Each row below holds a small network's activations on one input, seen along a few directions.
Each table varies a few parts of the input and shows all the possible inputs, shuffled.
A made-up example of a description, with smaller parts first: one of 6 places along a line, together with either a single point or one of 9 places along a line or (one of 3 separate values, together with one of 8 places around a ring).
Shared parts are said once, and a part with two or three values counts as separate values.

Other details of the inputs vary at random and push rows far along two fixed directions, the same in every table; ignore that.
To show where, the next rows are all for the same input, with only those details redrawn:
[-35  39 -11 -41 -33   9  -8  27   3 -39  38  29]
[-30  -3  18  45  20  44  46  58 -11  18 -15 -28]
[-35  39 -11 -42 -33   9  -8  27   3 -39  38  30]
[ 30  -9   9 -72 -49 -24 -24 -90  18 -61  -1  40]
[-30  -3  18  45  20  44  46  57  -9  18 -14 -27]
[-35  39 -11 -42 -33  10  -8  27   4 -40  38  30]
[-35  40 -11 -42 -33   9  -8  27   3 -39  38  30]
[-30  -3  18  45  20  44  46  58 -11  19 -15 -28]

Table:
x1: [ 48 -55   5 -10  13 -36 -31 -59  34  14 -21  -5]
x2: [ -5  50  -3  28  -2  24  19  43 -29  13  -2 -15]
x3: [-29  72 -63 -45 -41  -6 -20  21 -14   2  -3  33]
x4: [  1  62 -12 -41 -24  -9 -42  31 -13 -11  53   7]
x5: [ 44 -47  37  20  24   2 -10 -65  16  16 -31 -35]
x6: [ 66 -18  17  -4  14   9  -9 -66  -5  32 -53 -51]
x7: [ 20 -15 -15 -49 -45 -64 -24 -92   5 -44  -7  61]
x8: [ 46 -27   4  27  -5 -22  21 -59 -18  28 -78   0]
x9: [-49  22 -42  -4 -16 -20 -17  13  -3 -32  49  59]
x10: [-31  -3   9  80  40  36  40  37 -13  13  20 -19]
x11: [ 77 -51  14  10  19 -33  -9 -44   4  43 -42 -24]
x12: [ 16 -51   4 -12 -16 -24  12 -60   8  -6 -56  23]
x13: [-27  26  -8 -21   8  -9 -40  15   6 -35  89  22]
x14: [  5   6 -26  29  34  20   4  69  -6  75 -19 -50]
x15: [ 48 -85  17  40  59 -32  -3 -47  22  17 -12 -16]
x16: [-26  25   0 -55 -15   0 -35  36   9 -27  57  14]
x17: [-50  41 -45 -22 -37 -14 -23  19   4 -17  20  48]
x18: [-29  15   7  64  21  44  33  43  -6  25 -12 -32]
x19: [-15 -11  -6  19  34 -21  -3  64   3  27  33 -11]
x20: [ 44 -13  20 -66 -22 -52 -48 -92  15 -46  33  23]
x21: [ 35 -51  37  15   4  11  29 -57   4  -5 -53 -16]
x22: [-25   7  16  64  25  27  47  48 -20  20   2 -28]
x23: [ 57   0   7   7   2  17  15 -73 -11  16 -73 -35]
x24: [-18 -37   5  30  46   9  15  83  10  46  -2 -30]
What do these inputs look like to the network?
> one of 4 places along a line, together with one of 6 places along a line
The inputs of x8 and x12 match in every part but the place on the line of 6. If x2 is changed in the same way as x8 into x12, which row does it become?
> x21
Change only the place on the line of 4 in x7. List by row number the other rows that result.
> x19, x20, x22
Change only the place on the line of 6 in x19. List by row number the other rows that result.
> x1, x11, x14, x15, x24

Table:
x25: [ -4 -28   6  22  17  23  22  27   1  23 -30 -17]
x26: [-16  24  -7  -5  15   2 -12  42  -5  -2  54   0]
x27: [ 18 -32   2 -15  -6 -11  -1 -62  10 -10 -36   6]
x28: [ 17 -59  35  20  19  -2  20 -27   3  12 -45 -13]
x29: [-43  27   2  37  -2  30  25  47  -8  -3  17   0]
x30: [  1  26  11  24  -5  35  44  -1 -22  15 -51 -18]
x31: [ 13  14 -13  25   7   9  21  22 -19  51 -49 -27]
x32: [ 18 -42  36  46  20  28  45 -43   2   8 -55 -37]
x33: [ 34 -54  25   6  19 -23   2 -32  13  20 -29 -20]
x34: [-42  24 -27  -3 -10  -8  -8  34  -6 -21  32  37]
x35: [ 36  -8  19 -64 -19 -32 -49 -59  16 -32  26  13]
x36: [ -6   9 -20 -39 -38 -26 -29 -37  11 -30  17  46]
x37: [-33  22   4   4  -6  37  19  60  -1 -10  17  -4]
x38: [-31  11 -20  30  27  13  13  70  -1  39   4 -24]
x39: [ 11   0   4   8  21  11  -9  -1   1  15   0 -30]
x40: [-26  63 -39 -36 -44   4  -8  23 -17  -5   0  29]
x41: [ 45 -29  15   1  13 -23 -20 -70   6  -6  -5  -4]
x42: [ 53 -42  30  11  28  10   1 -28  10  24 -30 -42]
x43: [-25  30 -34 -13  -9 -28 -28  33   3 -11  46  32]
x44: [-14  33 -34 -57 -22 -18 -39  40  16 -12  45  26]
x45: [ 13   1   3 -39 -37 -28 -19 -81   8 -64  16  48]
x46: [-12 -21  23  43  19  24  44  10  -9  -4  -5 -14]
x47: [  5 -30   1  31  34 -10  18  17  -1  28  -3 -13]
x48: [-28  18 -22  30  11  -1  -1  62  -2  29  19  -2]
x49: [ 16  -5  21 -74 -54 -29 -30 -80  19 -73  21  42]
x50: [-16  37 -13  -1   0   3 -27  35  -2   3  46   1]
x51: [ -6  65 -24  -7 -11  22 -11  48 -26  19   6 -21]
x52: [ 22 -55  15  14  13 -12  15 -51   1  -3 -29   5]
The inputs of x42 and x44 match in every part but one. If x41 is changed in the same way as x42 into x44, which row does it become?
> x43
What do these inputs look like to the network?
> one of 4 places along a line, together with either a single point or one of 6 places around a ring

Table:
x53: [ 40 -29  13 -19   0 -24 -18 -48  14  -1 -11  -2]
x54: [ -9 -11  16  30  20  18  25  26  -4  17 -10 -19]
x55: [ 45 -41  28  32  31   6  10 -33   3  30 -34 -41]
x56: [ -4   4 -12  -8   2 -21 -23   9   5  -2  30  14]
x57: [-22   7  -4  -1 -13  -5   1  -1   0 -24  20  25]
x58: [ -9 -19   2  35  29   7  17  28   1  21  -5 -17]
x59: [  7  25 -22 -21 -13 -10 -17  10  -4   8   5   7]
x60: [-15 -10  18  33  11  22  32  23  -5   9 -14 -15]
x61: [-10   1  -8 -19  -4 -10 -14  10   5  -8  21  11]
x62: [ 40 -33  12  29  16   3  24 -35  -9  31 -60 -29]
x63: [-41  22  -4  28  20  23  16  87  -9  24  24 -20]
x64: [ -2  -6  13  29  24  18  16  28  -7  20  -7 -30]
x65: [  2  28 -23 -21 -14  -8 -22   9  -2  11   2   4]
x66: [ -4  29 -21 -21 -17  -4 -13   4  -5   3  -2   6]
x67: [-16   6  -6  -5  -5 -10  -7   2   0 -16  24  21]
x68: [-11  -1  18  35  12  33  30  17  -9   7 -11 -23]
x69: [ -6  20   0 -17  -9   8  -8   1  -1 -16  22   5]
x70: [ 36 -39   8 -17   3 -26 -20 -48  15   0 -11   2]
x71: [ 36 -12   2 -16 -16 -12   1 -60  -2  -5 -37   7]
x72: [  5  -7  11  29  28  14   7  33  -3  29  -4 -32]
x73: [-15   2  -5 -17  -7  -4  -8   7   3 -15  18  17]
x74: [-21   3  -2 -13 -16   1   1   4   3 -23  14  21]
x75: [ -9  30 -17 -19 -20   2  -7   2  -6  -2  -5  12]
x76: [-14   9  -1  32   0  26  30  18 -13  20 -36 -15]
x77: [-21   5  -7  -7 -12  -2   2   2   6 -24  16  23]
x78: [ -3   2 -15 -13   3 -18 -22  12  12  -2  26  12]
x79: [-15   4  -9 -11  -4  -7  -6   5   7 -16  21  20]
x80: [ 33 -22  20 -15  -5  -8  -5 -59   5 -17 -19   0]
x81: [-11  28 -15 -14 -27   5   5   1  -8 -14  -5  18]
x82: [ 38 -19  15 -18  -2 -10 -11 -59   7 -10 -10  -8]
x83: [-13  18   4 -14 -17   9   0   1  -1 -26  13  11]
x84: [-12   5 -10  -7  -2 -17 -14   5   1 -10  26  15]
What do these inputs look like to the network?
> one of 4 places along a line, together with either one of 2 separate values or one of 6 places along a line
Start at x76 and move only the place on the line of 4, one step at a time. The first step leads to x75. Which rows follow, in order?
> x66, x65
